A small network was shown many inputs. Here are its activations along a few directions, one row for each input.
In each table, some parts of the input vary, and every possible input appears once, in random order.
Descriptions start from the smaller parts, as in this example, which fits no table here: one of 3 separate values, together with either a single point or one of 9 places around a ring or (one of 4 places along a line, together with one of 5 places around a ring).
Shared parts are said once, and a part with two or three values counts as separate values.
In the rows, zero is written as 128.

Other details of the inputs vary at random and push rows far along three fixed directions, the same in every table; ignore that.

A family of inputs:
x1: [125  95 124 119 114 115 123 145 176 129 115 158]
x2: [133 111 127 133 150 150 103  91 120 106 157 122]
x3: [127 153 102 155 151 154  88 104 145 124 125  75]
x4: [145 131 140 133 138 121 145 137 100 122 133 132]
x5: [138 150 150 120 151 142 126 126 108 146 155 130]
x6: [117  99 139 121 106 109 142 125 167 117 113 159]
x7: [125 119 123 115 129 129 123 163 150 148 129 136]
x8: [132  83 119 120 123 125 126 154 162 104 118 161]
x9: [114 119 108 136 129 120 126 134 144 130 106 114]
x10: [151 181 152 132 155 142 122 164 145 146 106 122]
x11: [128  78 122 117 113 107 141 137 113 133 167 163]
x12: [132 116 115 143 105  97 146 147  90 128 136 146]
x13: [136 123 171 118 130 133 137 130 177 110  94 153]
x14: [118 160 106 125 111 113 139 146 110 157 136 121]
x15: [131  98 126 139 143 133 119  76  87  94 164 125]
x16: [117 116 117 122 124 127 103 158 218 130  84 133]
x17: [145 182 155 122 152 139 140 162 113 172 136 123]
x18: [122 133 134 104 110 100 159 166 133 152 108 140]
x19: [134 193 174 119 148 148 136 131 135 162 109 102]
x20: [134  87 109 132  90 158 146  93  35 124 119 169]
x21: [126 126 133 130 100 122 131 122 139 126 142 148]
x22: [121 112 149 113 105 125 129 137 192 125 110 166]
x23: [136 150 149 138 136 129 116 118 131 120 113 118]
x24: [132 105 145 123  98 105 149 125 111 108 137 167]
x25: [123 119 132  95  91  99 164 172 116 154 142 162]
x26: [133 178 130 110 129 117 158 162  70 167 159 130]
x27: [135 108 125 138 128 132 101 137 182 102 104 139]
x28: [144 176 129 152 128 110 146 149  64 136 137 111]
x29: [116 115  85 139 137 144 115 101 107 103 156 101]
x30: [121  98 147 120 130 130 146 112 137 109 141 143]
x31: [131  83 127 122 123 112 140 149 145 105 110 157]
x32: [120 121 136 130 132 121 119 111 148 130 114 124]
x33: [138 152 122 158 153 142 113 110 107 114 126  86]
x34: [132 133 108 133 122 209  97  91  98 140  85 119]
x35: [122 113 107 125 126 121 140 124 104 109 129 121]
x36: [123 109 126 116 133 127 139 161 136 137 138 148]
x37: [128 138 135 132 131 113 128 141 152 145 101 124]
x38: [115 117 110 132 144 136 130 114 124 128 135 101]
x39: [132 118 139 119 107 124 126 123 140 113 131 157]
x40: [126 121 120 146 128 123 116  85 106 111 143 113]
x41: [118  90 121 136 115 128 115  86 146  89 126 126]
x42: [132  99 127 123 119 102 153 126  80 135 163 144]
x43: [125 125 115 147 140 148  81  83 158 110 131  97]
x44: [122 146 104 145 130 131 121 119 117 115 115  82]
x45: [127 113 149 122 148 132 129 114 142 121 128 128]
x46: [138 201 131 140 133 130 117 166 132 163 106 104]
x47: [121 108 152 106 132 141 130 135 187 121 117 153]
x48: [125 151 145 116 134 145 129 116 130 145 145 120]
x49: [126 131 122 138 142 156 119  77  98 106 172 111]
x50: [105 132 100 126 132 130 114 112 150 127 102  86]
x51: [139 134 149 120 140 118 151 144 101 144 138 139]
x52: [122 140 109 136 115 114 129 130 130 127 108 101]
x53: [131 142 121 121 102 107 138 158 107 131 135 140]
x54: [130 136 118 148 143 138 103 103 151 116 102  84]
x55: [115  98 106 119 123 109 158 122  82 121 162 137]
x56: [141 186 135 141 135 133 117 175 148 145  97 113]
x57: [124 150 117 123 108 114 125 158 152 142 106 127]
x58: [134 168 145 126 120 112 139 152 107 164 140 148]
x59: [114 126 107 136 165 154 126 111 117 123 138  85]
x60: [123  90 131 122 124 108 139  99  94 125 163 142]
x61: [130 101 120 134 140 146  84  91 152  94 128 121]
x62: [135 150 148 117 141 135 121 125 115 157 149 126]
Each input here is: one of 2 separate values, together with either a single point or (one of 5 places along a line, together with one of 6 places around a ring).
The inputs of x62 and x60 match in every part but the choice among 2 separate values. If x47 is changed in the same way as x62 into x60, which row does it become?
> x30
The inputs of x42 and x11 match in every part but the choice among 2 separate values. If x54 is changed in the same way as x42 into x11, which row does it become?
> x3
Change only the place on the line of 5 in x32. List by row number the other rows that result.
> x6, x9, x37, x50
A walk changes only the place on the ring of 6. It starts at x44 and steps to x52. List the rest of the walk in order.
> x50, x18, x55, x35
Change only the choice among 2 separate values in x43. List by row number the other rows that result.
> x40
A walk changes only the place on the line of 5. It starts at x53 and steps to x56. List the rest of the walk in order.
> x27, x61, x39
